A small network was trained on made-up records. Each row is its average activation on records with the value named, seen along a few directions.
Values that are neighbours, or in one group, have similar rows; names and order tell nothing.
In the rows, 500 means zero.
Strong random noise was added to every row along 2 fixed directions; ignore it. To show where, here is one row again and again, with new noise each time:
[524 525 496 682 368 586 429 630 266 554 439 198 467 674]
[616 375 632 513 585 352 600 250 725 340 519 503 379 777]
[689 367 745 585 597 237 644 170 808 262 472 532 326 881]
[433 435 350 406 495 667 455 533 416 568 597 353 518 524]


Field N:
n4: [788 786 691 680 435 337 492 583 338 352 426 265 457 497]
n2: [507 657 507 403 324 484 452 731 373 465 425 259 318 342]
n10: [352 450 447 577 383 628 471 752 133 796 460 425 547 418]
n3: [430 662 342 844 393 788 409 732 214 627 311 556 694 429]
n6: [302 494 350 430 669 694 119 673 534 612 407 806 665  84]
n5: [443 455 513 633 561 448 608 361 552 647 492 757 665 467]
n9: [484 435 581 200 599 276 597 408 899 392 551 618 340 505]
n8: [468 335 417 510 501 615 518 426 402 527 596 780 674 532]
n7: [434 362 488 211 525 398 516 310 707 481 644 617 462 523]
n1: [482 625 366 200 619 537 695 408 689 390 734 393 516 270]
The values of N form a line.
Question: A walk along N starts at n6 and steps to its neighbour n3. Put n2, n10, n8, n7 in the order it reaches them.
Answer: n8, n10, n7, n2
Question: Name the neighbours of n4, in listed order.
Answer: n1

Field G:
g16: [631 566 817 924 415 377 538 381 450 416 280 588 450 717]
g13: [749 536 738 673 575 243 554 312 740 283 346 576 403 643]
g5: [394 291 488 258 587 436 523 304 716 545 650 642 489 627]
g14: [622 368 675 521 431 263 546 370 673 403 474 545 387 747]
g11: [474 488 407 271 694 535 532 362 702 410 573 695 616 239]
g7: [340 465 365 515 398 649 357 635 226 739 503 393 510 451]
g18: [506 496 667 902 319 337 412 623 307 567 286 472 535 751]
g15: [418 313 450 389 628 548 462 397 595 551 589 715 509 504]
g8: [480 412 638 697 469 375 430 497 480 472 401 651 569 587]
g3: [739 558 700 536 599 243 731 314 853 279 548 496 333 691]
g9: [480 591 536 504 608 517 528 413 588 489 434 638 508 390]
g6: [558 493 532 335 558 399 700 328 672 360 649 455 382 536]
g12: [604 591 530 555 382 481 602 588 325 469 458 254 437 609]
g2: [575 442 615 480 510 353 636 349 581 324 547 377 386 721]
g4: [616 569 512 518 414 491 531 653 491 398 486 322 433 480]
g17: [460 517 417 383 625 556 489 467 641 418 537 603 490 400]
g10: [717 613 784 819 443 237 528 463 602 370 221 365 382 802]
g1: [665 509 717 607 624 292 585 268 699 359 424 758 421 555]
The values of G form a ring.
Question: Name the neighbours of g12, in listed order.
Answer: g6, g2
Question: Name the neighbours of g9, in listed order.
Answer: g11, g1
Question: Name the neighbours of g7, in listed order.
Answer: g5, g15
Question: Name the neighbours of g10, in listed order.
Answer: g4, g17
Question: Fewest steps between g13 and g18?
Answer: 6
